A small network was shown many inputs. Here are its activations along a few directions, one row for each input.
Each table varies a few parts of the input and shows all the possible inputs, shuffled.
Descriptions start from the smaller parts, as in this example, which fits no table here: one of 3 separate values, together with either a single point or one of 11 places along a line or (one of 5 places around a ring, together with one of 6 places along a line).
Shared parts are said once, and a part with two or three values counts as separate values.
In the rows, zero is written as 128.

Other details of the inputs shift rows strongly along three fixed directions, in all tables alike. That doesn't count.
To show where, the next rows are all for the same input, with only those details redrawn:
[151 118 168 130 100 116 151 139 115  88 166 131 105  89 180]
[144  84 194 150 128  98 108  99  96 147  77 129  85  78 182]
[139 163  45 152 215 101 115 103  87 128 141 103 172 133  96]
[149 164  62 115 155 115 155 121  97  84 172 125 129 119 101]
[150 164  53  84 126 117 176 118  95  69 167 147  95 116  79]
[143 133 152 180 152 116 122 148 119 114 183  97 173 106 197]
[146  95 207 165 124 105 114 123 114 135 123 113 119  83 210]
[152 147  72  82 126 109 163 100  88  86 130 148  77 106  80]

A family of inputs:
x1: [145 153 134 147 114 121 174 137 157  71 213  73 139 119 166]
x2: [129 151  80 131 218 105  73 134  95 157 109 126 187 128  89]
x3: [112 116  84 161 189 124 110  71 118 194  94 119 163 155 116]
x4: [119 139  98 168 149 127 163  53 135 161 102  91 111 141 102]
x5: [111 109 158 155 114 151 148 102 167 165  97  97 108 139 133]
x6: [136 133 135 163 102 150 149 176 157 129 171 117 165 152 152]
x7: [143  94 181 126 124 105 103 142 120 145  76 121 101 103 154]
x8: [142 107 174  82  77 125 163 128 154  95 128 112  66 110 137]
x9: [112 119 103 162 181 135 113  77 128 209  71 114 153 150 102]
x10: [112 119 168 110 139 117  94 129 121 118 151 149 151 109 165]
x11: [136  90 161 127 137 107 119 103 142 145  83  87  98 121 149]
x12: [121 116 105  76  83 142 165  68 135 126  94 155  59 136  79]
x13: [142 140  82 110  94 135 181  89 106 115 104 148  67 126  70]
x14: [148 136  71  49 122 113 164 112 117  79 151 147  88 133  84]
x15: [138  90 180 149 133 101  96 134 133 160  42  86  90 115 145]
x16: [142 143 169  84  70 139 138 193 132  63 170 166 108 103 139]
x17: [124  78 182 148 114 134  92 116 110 172  79 173 118 108 169]
x18: [123 131 165 115 110 126 133 158 162  76 219 104 152 126 188]
x19: [114 128 115  87 156 111 107  79 112 123  85 125  96 121  91]
x20: [124 170  52 138 141 142 189  82 127 113 176 122 141 150  82]
x21: [102 124 165 155 117 148  94 141 126 153 104 160 149 122 144]
x22: [146 162 114 115 121 126 145 183 146  89 157  91 128 139 107]
x23: [147 103 195 179 123 104 113 134 117 135 117  99 119  91 200]
x24: [145 132  87  61 114 116 164 111 135  81 142 117  81 133  89]
x25: [140 137 138 151  61 145 194 132 147 102 151 106  82 131 130]
x26: [ 88 107 185 143 122 148 105  92 130 181  81 159 132 117 140]
x27: [128 155  96 153  97 160 177 168 169 126 151  97 134 171  98]
x28: [112 138 161 121  44 168 158 166 158  99 149 153 103 135 132]
x29: [127 149  41 113 215  99  98 101 103 130 156 114 186 149 102]
x30: [128  92 154 159 128 134 108 128 121 167 109 149 142 126 162]
x31: [117 172 143 131 130 145 136 182 172  72 250  89 200 137 166]
x32: [131  85 187 166 103 128 129  87 106 169  74 147  81  94 167]
x33: [143 156 106 101 133 124 125 171 121  94 144 132 136 124  95]
x34: [127 146 170 136 100 131 121 200 153  86 177 108 146 124 163]
x35: [145 101 197 174 135 106 110 128 114 136 130 107 134  87 210]
x36: [155 107 156  76  89 115 137 151 114  87 135 166  77 102 146]
x37: [ 90 124 126 128 130 154 120  60 131 173  62 139 107 135  89]
x38: [115  97 112 104 127 128 125  62 111 165  73 166  94 132 103]
x39: [133 131 140 184  97 151 152 179 174 137 155  82 157 164 155]
x40: [143  84 180  84  89 110 147 119 130 110 120 143  69 103 161]
x41: [ 98 127  99 112 149 140  94  85  89 166  60 197 121 123  69]
x42: [142 152 134 120 118 125 117 208 139  62 231 130 176 129 177]
x43: [139  99 178  79  79 119 147 122 147  82 151 127  77 108 164]
x44: [105 165 144 176  91 174 142 201 177 113 195 113 188 158 147]
x45: [139 116  99 147 188  88  75 112 102 159  64  92 130 139 121]
x46: [113 141  90 155 210  97  61 119 101 156  69  94 157 144 100]
x47: [143 104 151 151 137 100 112 148 138 139  93  79 113 130 154]
x48: [118 141  56 155 186 135 134  87 131 184 119 107 176 168  89]
x49: [100 197  27 110 137 167 176 126 164  88 236 115 188 183  71]
x50: [132 117 143 131  91 148 150 154 142 129 153 156 136 136 145]
x51: [122 105 197 133  35 158 162 161 165 131  97 137  73 127 141]
x52: [133 102 127 108 149  93  84 103  98 141  33 124  73 120 106]
x53: [103 151 147 204 148 160  94 184 151 159 160 119 220 145 156]
x54: [149 135 125 165 166 110 100 179 135 120 182  85 201 139 179]
x55: [126 121 178  84  92 128 113 163 114  80 155 187 106  87 158]
x56: [101 108 187 190 146 147 100 124 155 195 119 114 177 131 182]
x57: [118 167  61 120 219 111  69 135  85 138 121 149 190 130  72]
x58: [123 119 116  79  70 147 143 114 111 119  89 196  70 124  84]
x59: [128 156 142 123 118 133 114 199 137  70 213 138 172 122 164]
x60: [110 163  57 183 199 143  99 135 122 188 103 112 206 168  73]
x61: [143 115 160  70  80 126 167 145 144  83 170 143  90 110 143]
x62: [122 105 178 183 137 139 102 148 141 183 121 126 175 125 176]
x63: [127 151  91  58 133 119 138 134 123  66 201 155 134 128 112]
x64: [139 117 115 107  73 138 167 122 139 126  83 131  57 149  91]
x65: [132 125 157 150  84 154 149 170 155 134 145 130 142 139 147]
x66: [135 152  74 115 112 150 148 140 124 112 147 152 140 155  91]
x67: [146 137  98 106 139 105 159  87 109  97 139 121 101 110 110]
x68: [136 166  67  67 144 125 121 162 103  63 199 176 147 127  98]
x69: [100 119 180 154 123 151  94 137 124 166 107 175 157 112 146]
x70: [114 102 181 106 142 111  88 100 111 151  75 145 109 101 141]
x71: [145 116  96  56 124 106 120 115  82  96 100 184  74 107  92]
x72: [ 90 153  94  72  92 164 162  98 129 104 152 195 119 137  70]
x73: [145 127  78  91 168 102 119 120  97 124 113 143 120 122  93]
x74: [145 126 136 180 163 103 100 172 146 134 152  58 178 148 180]
x75: [137 123 100 125 114 138 139 117 117 144  94 145 113 145  98]
x76: [129 132 102 127  96 141 148 128 138 132 113 128 106 157 104]
x77: [107 159  36 141 196 142  89 120  99 159 142 164 206 162  78]
x78: [131 127 120  56 119 117 138 109 113 105 102 157  80 110  79]
x79: [ 90 143 115 160 162 154 110  86 140 182  87 109 158 150  93]
x80: [138 106 178 149 158 106  87 153 125 154 121 116 164 109 177]
x81: [104 136 142 150 122 161 144 109 166 159 119 102 136 146 118]
x82: [120  93 176 179 126 137 129 111 168 180 104  83 132 141 175]
x83: [ 99 162  64  97 132 154 150 110 134 114 182 164 160 157  84]
x84: [148 124 168 182 130 104 126 133 130 131 123  69 121 112 179]
x85: [133 114 143  58 100 121 148  92 126 111  72 132  42 107  81]
x86: [120 131 121 179 140 145 147 129 174 148 177  76 173 165 165]
x87: [123 140  95  98  74 151 158 133 136 113 114 153  83 150  78]
x88: [145  90 139 103 143  93  83 102  84 145  40 151  77 102 124]
x89: [108 139  95 167 190 137  86 113 110 204  80 142 185 143  88]
x90: [145  95 184 155 135 104 102 156 133 146 115  98 140 114 188]
Changing only one part turns x52 into x87. The same change can be made to x59. Which row results?
Answer: x21
Changing only one part turns x31 into x79. The same change can be made to x7. Which row results?
Answer: x65
Describe the family of inputs behind these rows.
Answer: one of 2 separate values, together with one of 5 places around a ring, together with either a single point or one of 8 places around a ring
Which other rows does x83 become when the choice among 2 separate values takes its other values? List them by row number.
Answer: x63
Which other rows agree with x68 in the choice among 2 separate values and the place on the ring of 5? List them by row number.
Answer: x2, x35, x36, x55, x57, x71, x73, x80
Which other rows does x63 become when the place on the ring of 8 takes its other values? List them by row number.
Answer: x10, x14, x29, x40, x61, x70, x78

A family of inputs:
x91: [183 101 156 109 145  72  95 163  97  69 160 115 115  84 201]
x92: [127 128 154 124  59 158 184 131 161  88 213 128 113 128 167]
x93: [123 135 163 113  83 145 143 157 144  86 218 173 157 111 167]
x94: [117 167 112 154 136 143 106 183 132 127 169 132 188 163 127]
x95: [112 145 127 136 165 126  91 151 131 123 169 129 199 140 150]
x96: [118 126  97 196 181 128 106 105 116 191  62  75 153 155 101]
x97: [126 159 111  63  98 145 155 134 126  65 196 178 134 121 103]
x98: [128  78 175  87  46 138 188  79 122 131  68 173  20 112 125]
x99: [132  98 187 201 164 121  93 133 157 191  84  71 157 127 181]
x100: [120 146 104 133 135 150 136 154 128 118 190 163 180 128 133]
x101: [120 182  19 134 166 138 159  87 117 136  99 119 121 163  30]
x102: [170  66 240 111  78  65 133 116 119 109  75  87  26  64 208]
x103: [122 102 133 100 117 121 143  52 109 158  59 140  51 123  99]
x104: [126 102 132 203 179 114  86 113 143 208  48  70 156 149 133]
x105: [130 163  17  63 131 139 181  83 131  94 134 129  82 150  31]
x106: [124 119  94 111 143 138 105  98  86 166  47 173 102 110  65]
x107: [112 148 134 111 133 135 111 181 146 100 173 133 168 133 134]
x108: [117 139 148 152 146 129  88 188 138 145 141 117 182 144 149]
Changing only one part turns x92 into x93. The same change can be made to x104. Which row results?
Answer: x108
Describe the family of inputs behind these rows.
Answer: one of 2 separate values, together with either a single point or one of 8 places around a ring
